Each row below holds a small network's activations on one input, seen along a few directions.
Each table varies a few parts of the input and shows all the possible inputs, shuffled.
Descriptions start from the smaller parts, as in this example, which fits no table here: line(4) and (point or (values(2) and ring(5)) or line(11)).
Shared parts are said once, and a part with two or three values counts as separate values.

Table:
row 1: [-16   3   3   5   6  23 -16 -19   1   2  30]
row 2: [ 14   8  20  -4 -46 -21  -3 -20 -19 -11 -40]
row 3: [  6   6 -13  -1  38  25   0 -19   6   2  37]
row 4: [ 11  33 -39   9  45  -2  16   3  28  22   1]
row 5: [ 14   7 -19   2  23  26  18 -12   4  -7  42]
row 6: [-12 -43  49 -23 -27 -23  17  27  -5  15  -7]
row 7: [ 16  33 -50   5  30  -3  32   8  28  12   7]
row 8: [  3  10  26  -7 -29 -17 -16 -25 -26  -4 -48]
row 9: [ -1 -11 -17  17 -17  -4 -17  24   2 -29 -22]
row 10: [ -3   4   1   9 -10  24  -2 -11   2  -6  37]
row 11: [-24 -39  53 -26 -10 -26   4  22 -13  19 -10]
row 12: [ -8 -10 -14  14  -3  -3 -34  21  -8 -18 -27]
- What do these inputs look like to the network? => values(2) and line(6)
- Changing only the line(6) part turns row 1 into row 8. The same change can be made to row 10. Which row results? => row 2
- Which other rows does row 12 become when the values(2) part takes its other values? List them by row number. => row 9
- Which other rows does row 3 become when the values(2) part takes its other values? List them by row number. => row 5

Table:
row 13: [ 17   3 -35   3   5  20  21   4   8 -18  49]
row 14: [  9  21  -6   4 -18 -16 -11  10   9  -1 -31]
row 15: [-17 -18   0 -10  53 -10   5  25   4  27  15]
row 16: [ 29  18 -10  -4  14   9  47 -21   8   4  24]
row 17: [-11 -32  41 -16 -21   4  -5  -4 -22 -15  -2]
row 18: [ 15  18 -13  -4  -7 -17  -6  10  -6 -11 -35]
row 19: [ 16 -10 -36  18   6 -10 -17  17   3 -24 -39]
row 20: [-28 -12 -15  11  18  22   3  38  22   2  39]
row 21: [ -5   6   3 -12 -24 -13   6  -4 -31   7 -25]
row 22: [ -6 -43  61  -5 -31   8 -22  -1 -17   1  16]
row 23: [ 12   4 -29  10  -8  22  16   2  21  -7  54]
row 24: [  1 -44  54 -11 -20   6 -16   1 -28 -10  10]
row 25: [ -2  42 -26  27  22  44 -43 -56  -3 -11  25]
row 26: [  7  19   2   3 -11 -25   8  -2 -14  -7 -34]
row 27: [ 13   9   5 -30  41  -9  30 -12   9  33   1]
row 28: [ 23  20  -3   3   3  11  43 -23  22  14  29]
row 29: [  6  39 -32  19  31  42 -39 -53 -14 -21  21]
row 30: [  9  -7 -30  26  -4  -9 -21  18  19 -15 -35]
row 31: [-24 -17   7  -3  43  -9   0  25  19  38  20]
row 32: [-12   8  11  -6 -35 -11   1  -5 -17  18 -20]
row 33: [-19 -32  48 -10 -32   6 -10  -6 -11  -4   4]
row 34: [-22 -13  27 -13 -31 -17  -7  -7  -5  -1  -5]
row 35: [-15 -14  19 -19 -20 -19  -2  -5 -18 -12 -11]
row 36: [ 14   6 -25  10   0  -9  -7  14  -2 -18 -41]
row 37: [-21 -14 -22   3  29  21   7  38   8  -9  34]
row 38: [  8   9 -18  18 -11  -8 -11  15  13  -8 -37]
row 39: [  7  11  12 -23  31  -8  25 -13  24  43   6]
row 40: [ -1  22   9  11 -22 -25   3  -3   0   4 -29]
- What do these inputs look like to the network? => values(2) and (point or ring(5) or line(8))
- Changing only the values(2) part turns row 28 into row 16. The same change can be made to row 40. Which row results? => row 26
- A walk changes only the ring(5) part. It starts at row 39 and steps to row 31. List the rest of the walk in order. => row 20, row 23, row 28
- Which other rows does row 29 become when the values(2) part takes its other values? List them by row number. => row 25

Table:
row 41: [ 22  -4   8  14 -24  -8 -11   3 -23 -17 -21]
row 42: [ -1  -3   5   9   7  32 -12 -13  19   5  49]
row 43: [ -9 -28  41   1 -31  15 -20  -7   1   3  19]
row 44: [ 22  35 -24 -11  14  -6  13 -26  12  21  -4]
row 45: [ 14  15   8 -17 -20 -30   7 -20  -6  18 -35]
row 46: [ 12   5  16   4 -22  -7  11 -10  -1  -6 -38]
row 47: [  1 -38  17 -10   4 -26   2  23  13  -3 -20]
row 48: [-11   3  -6   5  37  19 -22 -26 -18   1   1]
row 49: [-15  -7  34 -11   1  -3 -41 -10 -26  -4 -25]
row 50: [ -4   7   6  -5  11  16  16 -17   1   3  46]
row 51: [  0   4  -7   3 -23 -10 -17  17  -9 -30 -34]
row 52: [ 19  26 -18  11  12  15  18 -18  17  -1  -6]
row 53: [-10  14 -10   6  32  -6  18  27  22  33  12]
row 54: [ 10 -15 -18  -1  41  -5  11  14  28   0  13]
row 55: [ -2 -13 -26  -4  20  19  10  19   4   4  25]
row 56: [ -4   7  -4 -14  18   9  26  -7  -1   1  36]
row 57: [-12 -16  40 -14 -26  -3   9 -12 -16   0  16]
row 58: [-12 -15  29 -23 -19 -12  20  -1 -20  -1   6]
row 59: [-19   2 -13  17 -33 -13 -25   1  -1 -16 -27]
row 60: [ 29  16 -27  22   9  13  -2  -4  -6 -12  10]
row 61: [-11  25 -43  24   0   7 -15  -6  15 -11   4]
row 62: [  8  23 -40  13  11  12  -7   8   6 -23  -1]
row 63: [-18  -6  23  -3  -3 -27  11  37   4  32 -20]
row 64: [-10 -36   8 -15 -17  -1   2  28 -13   2  -6]
- Changing only one part turns row 48 into row 49. The same change can be made to row 56. Which row results? => row 58
- What do these inputs look like to the network? => values(2) and (point or line(5) or line(6))
- Which other rows does row 59 become when the line(5) part takes its other values? List them by row number. => row 41, row 45, row 46, row 51
- A walk changes only the line(6) part. It starts at row 42 and steps to row 50. List the rest of the walk in order. => row 56, row 55, row 54, row 53

Table:
row 65: [-14 -20  21 -10  12  -6  -4   6   8  14  16]
row 66: [ -5 -12 -15   8   7 -17 -11  23  12  -5 -29]
row 67: [  4  -1   4   3 -28  11  -5 -13  -1 -14  -1]
row 68: [  8   6  -5   5   6 -13 -12  13  -2   7 -31]
row 69: [ 15   7   2   1 -24  -2  -2 -19  -4  -5  -7]
row 70: [ 10  11 -12   1  -8 -16   6  13  -9   2 -24]
row 71: [ -5 -15  20 -22  21  -1  17   2  -7  17   6]
row 72: [ -2  -6 -22   4  -7 -19   6  24   5  -9 -22]
row 73: [-11   0   2  -1 -13  12 -19 -11 -10 -12  -5]
row 74: [ 22  30 -46  14  31  26  23 -11  29  -2  38]
row 75: [ -7  -6 -19   2   2 -15  -4  26   7  -9 -28]
row 76: [ -1 -15  17 -21  10  -5  26   0  -8  16  12]
row 77: [  0   9   1  -4  -9   0 -18 -17 -12  -3 -12]
row 78: [  6  31 -47  12  47  28   7  -8  20   1  32]
row 79: [ 10  31 -51  12  35  23  17 -10  16   1  39]
row 80: [-12 -14  15 -17  -1  -8  12   7   2   9  23]
row 81: [ -8  -5   5   6  -9  10 -26 -13  -5  -6  -7]
row 82: [ -5  21   6  -1  -1 -11  -2 -12  -3   2 -26]
row 83: [  6  11  -8  -1   2 -12  -4  16  -7   2 -30]
row 84: [ -1 -11   8   3  -1  13 -18  -2 -18 -25   4]
row 85: [  4   9  -2  -2 -18  -5  -8 -19 -14  -4  -7]
row 86: [ 11  19   7   4 -16 -13  12 -14   5   0 -21]
row 87: [ -1  21   2   2 -10 -15   7 -14  -5   1 -20]
row 88: [ 10 -17  22 -19   4  -2  30  -1   1  15  12]
row 89: [ 22   9  -7   4 -14 -13  11  13   1   0 -25]
row 90: [ -2 -20  23 -16  24  -3   9  -1  -2  22   5]
row 91: [  1 -16  10   9   3  11 -24  -3 -13 -20   3]
row 92: [-19 -15  19   8  -1   7 -10  12   4  16  15]
row 93: [  2   5   4   2  -5  -2 -25 -19  -7   3 -13]
row 94: [ 10  25 -44  19  52  25  -3 -11  25   9  31]
row 95: [ -2  17   8   5   3 -12 -10 -14   1   7 -27]
row 96: [-22  -9  16   1  -4   8  -4  15  -2  10  16]
row 97: [ 10  -8 -17   5 -14 -16  11  24  16 -11 -23]
row 98: [ 14 -13  10   7 -16  12  -3  -4 -10 -27   9]
row 99: [-18  -9  13   2 -13   4   6  13  -3  10  23]
row 100: [ -7   0  -1   2 -22   8  -9 -13 -11 -12   0]
row 101: [ -1 -16  20 -16  -8  -5  16   6  13   7  23]
row 102: [ -7 -11  18   3 -20   7  10  12   8   9  22]
row 103: [  3 -11   5   5  -9   9  -8  -3 -20 -25  10]
row 104: [-16 -14  18 -17   9  -4   3   8   3   9  17]
- What do these inputs look like to the network? => line(4) and (point or line(9))
- Changing only the line(4) part turns row 65 into row 80. The same change can be made to row 92. Which row results? => row 99
- A walk changes only the line(4) part. It starts at row 93 and steps to row 77. List the rest of the walk in order. => row 85, row 69

Table:
row 105: [ 14  42 -22   7   7   0  19 -17   8  15  -1]
row 106: [-31 -25  33 -20   4 -12  -1   9  -8  15   4]
row 107: [ -3  -3 -19  -1  56   9  -1  13  18  19  20]
row 108: [ -5 -28  43  -6 -30   3   3  -4   0  -2  22]
row 109: [  0   0  18 -21 -21 -34  21   1  -7  12 -37]
row 110: [-11   4   9  11 -43 -13 -27  12 -13 -11 -38]
row 111: [ -1  -5   6  12 -43 -10 -38  -7 -10 -22 -43]
row 112: [ 10  27 -41  33  -1  14 -27 -16  10 -23 -17]
row 113: [-17 -35  29 -18 -19  -8  24  22   1   5  20]
row 114: [  0   6 -10  -2  39  33  -9 -21  -8  -4  34]
row 115: [-11  -7   2   0 -32 -25 -14  24  -6 -18 -46]
row 116: [-14   6 -19  -8  40  10   6  -3  15  15  32]
row 117: [ -2  -3 -21  -6  17  12  30   9  22   6  48]
row 118: [  4 -11  -2   8 -43  -6 -37  -2 -31 -39 -41]
row 119: [ -4  12  -6   6  34  26 -13 -24  14  10  27]
row 120: [ 13  15 -52  27  24  -7 -13  27  18 -12 -24]
row 121: [ 29  35 -25   4  13  11  12 -29  -8 -14  -5]
row 122: [  0 -37  39 -12 -23  10   5  -1 -22 -16  28]
row 123: [ 26  23 -33   2  32 -16  23   7  17  13 -17]
row 124: [ 16  23 -49  28  -1  19 -24 -12 -11 -39 -16]
row 125: [ 13   6  29 -10 -31 -21  -2 -25  -9   5 -38]
row 126: [-15  14  -8   1  30  22  -3 -10   8  23  38]
row 127: [ 16   0  25 -15 -27 -15  -3 -21 -30 -13 -33]
row 128: [  0  10  28 -10 -31 -22   8  -8 -13  17 -28]
row 129: [-18 -24  37  -8 -29   3  12  11  -5  13  28]
row 130: [ 10  -9  18 -15  -6 -37  15  19  -5  14 -49]
row 131: [ -6 -46  30 -12  -4  -6  20  39   3   8   9]
row 132: [ 13  -3 -12   0  16  35  16 -10   0 -15  53]
row 133: [  8   5  -9   7   9  26  13 -12  22  -1  48]
row 134: [ 26  39 -21   8   8   2  12 -33  11   5 -10]
row 135: [  1  36 -41  31  -1  10 -16   2   8 -13  -9]
row 136: [-14 -26  39 -15   0   6 -19 -14 -31  -4  11]
row 137: [ 15  31 -33  -4  17 -13  30  -9  16  10  -7]
row 138: [ -3   6 -11   3   7  23  20   1  16  13  55]
row 139: [ -3 -20  -2   7 -18 -26 -20  39  -5 -14 -54]
row 140: [-20 -35  34 -14  19 -12  -4  24  -6  18  -8]
row 141: [-30 -15  40 -10  -7   0 -12  -1 -15  23  13]
row 142: [  3  27 -49  21  11  -3  -5  11  17 -18 -13]
row 143: [-17 -18  43  -7  -6   0 -23 -17  -8   9   4]
row 144: [ 10 -13 -20  -1  32  12  24  26  25   9  38]
- What do these inputs look like to the network? => values(2) and line(4) and line(5)
- Changing only the values(2) part turns row 110 into row 135. The same change can be made to row 128. Which row results? => row 105
- Which other rows does row 115 become when the values(2) part takes its other values? List them by row number. => row 142

Table:
row 145: [-21 -23  49 -22 -24  -9  11   5 -26   8   9]
row 146: [ -2 -31  20 -19  -9 -20   0  18 -13   4 -26]
row 147: [-20 -25  41 -14 -14 -26   4  19   8  27 -12]
row 148: [ 11  -2 -22   5  32   8  13  14  14   0  29]
row 149: [  0  -7  26   1 -19  -5 -30  -8 -21 -12 -30]
row 150: [ 7  0 -8 10 13 31 12  2 12  6 44]
row 151: [  2   1   7  14 -28  -6 -27 -10 -18 -21 -36]
row 152: [ -2  33 -49  17  29  17 -14  -5  10   5  12]
row 153: [  5   3 -17  11 -40 -18  -6  17   0 -25 -38]
row 154: [ -1  14 -38   9  46  10  10  10  23  -2  12]
row 155: [ 29  45 -17  -5  10  -8  29 -33   7  15 -12]
row 156: [ -7  -8   8  -7   4  26  -2 -29   4  -4  48]
- What do these inputs look like to the network? => point or line(5) or line(6)
- A walk changes only the line(5) part. It starts at row 156 and steps to row 150. List the rest of the walk in order. => row 148, row 154, row 152
